These are the activations of a small neural network, seen along a few directions. Each row is one input.
Each table varies a few parts of the input and shows all the possible inputs, shuffled.
A made-up example of a description, with smaller parts first: one of 3 separate values, together with either a single point or one of 11 places along a line or (one of 4 places along a line, together with one of 8 places around a ring).
Shared parts are said once, and a part with two or three values counts as separate values.
In the rows, zero is written as 128.

Other details of the inputs shift rows strongly along two fixed directions, in all tables alike. That doesn't count.

Rows:
r1: [133 138 127 122 110 127 129 115 137 132 142 138 162 129 132]
r2: [126 126 144  89 121 116 118 127 137 124 150 147 163 134 156]
r3: [139 106 140  71 108 105 111 134 140 123 148 145 156 153 146]
r4: [109 129 127 130 137 121 135 126 121 111 106 110 103 113  89]
r5: [118 118 121 125 142 123 123 150 126 116 105 111  90 120 103]
r6: [128 122 136 121 125 131 128 116 127 139 127 139 151 151 143]
r7: [105 120 125 128 145 138 126 122 120 120  90 119  98 128 102]
r8: [164 181  84 228 152 173 151 119 139 163 127 123 144 117 161]
r9: [132 126 137 115 113 111 136 116 126 131 154 134 163 142 137]
r10: [143 117 141 101 110 126 134 123 138 130 137 148 142 145 156]
r11: [141 137 140 117 114 126 117 115 132 129 149 146 153 136 137]
r12: [121 118 114 117 139 134 125 145 126 118 105 116  82 121 104]
r13: [137 131 143 124 112 120 121 117 121 131 157 142 156 143 143]
r14: [118 109 121 125 140 125 127 148 115 131 110 112  82 121 104]
r15: [158 175  80 243 153 171 152 119 132 169 142 116 146 120 166]
r16: [111 131 125 128 128 127 131 128 121 112  95 117 109 103  87]
r17: [111 122 121 134 135 126 119 118 113 117  88 108 100 124 104]
r18: [137 115 139  99 110 126 128 120 142 132 142 146 139 147 154]
r19: [117 114 119 123 139 128 125 147 120 128 109 112  81 123 104]
r20: [111 110 130 129 137 131 131 131 125 124 105 118  79 119 110]
r21: [137 134 133 111 115 119 132 114 139 130 148 138 163 137 134]
r22: [142 109 144  92 106 119 124 126 137 143 158 142 154 151 163]
r23: [124 118 118 122 144 125 126 151 126 110 101 117  92 114 104]
r24: [131 129 136 111 113 112 134 115 131 130 152 135 161 141 134]
r25: [137 115 144  81 116 106 118 136 136 120 143 149 161 140 151]
r26: [113 113 131 128 136 132 132 132 126 120 101 118  80 120 110]
r27: [131 135 130 125 109 123 132 118 131 132 142 135 162 132 133]
r28: [114 132 130 131 127 131 121 127 117 111  96 121 103 105  92]
r29: [128 113 146  86 115 104 115 135 134 128 150 140 155 147 148]
r30: [134 125 143 113 114 116 125 115 130 124 153 135 153 140 132]
r31: [153 116 140  89 105 125 129 128 138 132 150 148 160 148 168]
r32: [158 157  96 191 147 152 143 147 146 160 156 125 139 127 160]
r33: [116 114 127 123 137 134 129 140 124 120 104 111  82 116 111]
r34: [145 105 146  95 107 116 126 127 132 147 159 142 156 149 165]
r35: [141 104 144  73 102 109 119 134 131 134 147 144 150 158 149]
r36: [ 97 125 134 128 149 122 125 144 116 115 111 112  97 108 111]
r37: [108 119 119 136 135 125 118 117 111 118  92 106  99 125 105]
r38: [136 128 128 117 116 123 117 107 130 133 125 133 152 145 144]
r39: [136  99 148  77 107  97 114 139 128 132 151 139 156 156 146]
r40: [110 129 132 135 135 127 118 126 113 111 113 117  93 116  94]
r41: [ 97 128 132 126 149 124 123 142 121 113 110 113  96 108 110]
r42: [109 132 127 131 128 132 117 124 120 112 102 119 101 107  92]
r43: [101 115 127 133 145 133 126 123 114 125  94 116  98 130 102]
r44: [159 174  98 226 150 164 157 125 139 155 164 122 146 115 152]
r45: [159 180  87 231 163 186 162 126 142 168 133 132 146 123 163]
r46: [116 128 129 128 139 128 124 123 126 108 110 115  98 110  88]
r47: [139 135 143 120 113 123 120 117 127 129 149 143 152 139 138]
r48: [113 106 132 131 138 128 132 131 120 126 105 118  80 117 110]
r49: [137 127 144 114 115 118 126 116 132 124 148 135 153 138 131]
r50: [131 130 135 130 106 124 123 118 120 131 150 137 159 137 141]
r51: [100 129 132 125 149 125 124 142 122 111 106 116  98 106 110]
r52: [101 127 121 133 129 124 129 125 116 113 107 111 105 112  90]
r53: [152 176 101 198 158 162 151 140 145 150 150 136 151 103 170]
r54: [129 131 128 129 109 120 134 117 124 133 150 134 165 136 138]
r55: [104 128 127 136 127 129 119 126 112 111 107 114 100 113  94]
r56: [147 138 143 117 114 125 121 118 129 129 143 149 155 133 137]
r57: [169 181  97 220 152 170 156 126 148 153 152 129 148 107 148]
r58: [117 116 121 118 138 138 127 138 129 115 105 113  82 115 111]
r59: [116 130 127 126 138 124 137 127 123 110 100 115 106 108  88]
r60: [154 169  98 200 154 157 147 145 149 155 154 129 144 117 164]
r61: [151 109 139  72 103 114 123 135 132 129 146 150 155 155 154]
r62: [101 111 128 135 145 132 127 124 109 126  94 115 100 128 103]
r63: [133 116 141  83 117 109 114 133 140 123 149 146 158 142 149]
r64: [129 110 149  90 115 102 118 137 130 130 152 139 158 147 150]
r65: [107 130 129 135 127 129 120 127 115 111 102 116 101 111  93]
Each input here is: one of 5 places along a line, together with either one of 2 separate values or one of 5 places around a ring or one of 6 places along a line.
- Changing only the place on the line of 5 turns r30 into r46. The same change can be made to r32. Which row results? => r3
- Start at r48 and move only the place on the line of 6, one step at a time. The first step leads to r34. Which rows follow, in order? => r14, r39, r64, r36
- Which other rows agree with r35 in the place on the line of 5? List them by row number. => r4, r5, r6, r17, r26, r27, r33, r47, r49, r51, r60, r65
- Start at r21 and move only the place on the ring of 5, one step at a time. The first step leads to r1. Which rows follow, in order? => r42, r11, r46
- Start at r13 and move only the place on the ring of 5, one step at a time. The first step leads to r44. Which rows follow, in order? => r9, r54, r50
- Which other rows agree with r59 in the place on the line of 5? List them by row number. => r8, r10, r16, r23, r25, r28, r31, r45, r53, r56, r57, r61

Rows:
r66: [146 171 110 191 149 158 149 139 145 135 144 128 121  92 137]
r67: [137 118 155  93  95 125 122  93 129 128 138 151 161 154 141]
r68: [ 75  83 153  49 124  82 103 139 101  66  75 101  59 109  37]
r69: [152 141  90 187 151 163 153 142 142 163 128 118 108 128 160]
r70: [157 152  94 182 162 161 149 158 146 154 135 126 110 118 156]
r71: [145 128 143  83  97 107 122 128 136 114 159 145 167 132 133]
r72: [136 115 143  98  94 107 119 106 122 134 143 139 171 156 133]
r73: [123 120 147  88 116 106 114 125 130 127 148 141 172 146 150]
r74: [ 74 121 120 157 171 133 128 145 105  96  71  85  27  81  52]
r75: [130 113 143  98  99 101 119 116 122 133 152 137 172 153 135]
r76: [160 146  85 185 161 169 153 153 150 158 122 123 110 123 158]
r77: [ 57  76 156  54 133  87  96 127  89  76  53  99  65 118  52]
r78: [ 79 137 110 146 172 138 126 156 115  83  53  92  32  65  46]
r79: [141 161 100 196 146 146 145 137 135 144 148 116 133 114 130]
r80: [146 120 143  92  89 116 119  96 128 129 139 145 168 152 129]
r81: [132 157 106 205 150 157 148 125 126 153 142 120 128 116 142]
r82: [154 148 102 190 157 162 142 156 142 154 144 124 100 117 157]
r83: [137 160 106 207 144 164 150 116 127 154 133 122 127 121 141]
r84: [128 117 146  95 105 112 115 104 122 130 130 143 174 156 150]
r85: [128 125 146  84 115 107 116 128 136 122 148 147 171 141 147]
r86: [136 121 145  91 100 121 116  96 130 124 124 152 172 153 145]
r87: [139  95 143  85 105 115 119 135 132 143 155 141 137 159 166]
r88: [133 119 155  88 110 107 122 123 135 123 160 147 159 139 146]
- What do these inputs look like to the network? => either one of 5 places around a ring or (one of 3 separate values, together with one of 6 places along a line)
- Which of the alternatives is r84? => one of 3 separate values, together with one of 6 places along a line
- Change only the place on the line of 6 in r84. List by row number the other rows that result. => r73, r77, r78, r85, r86
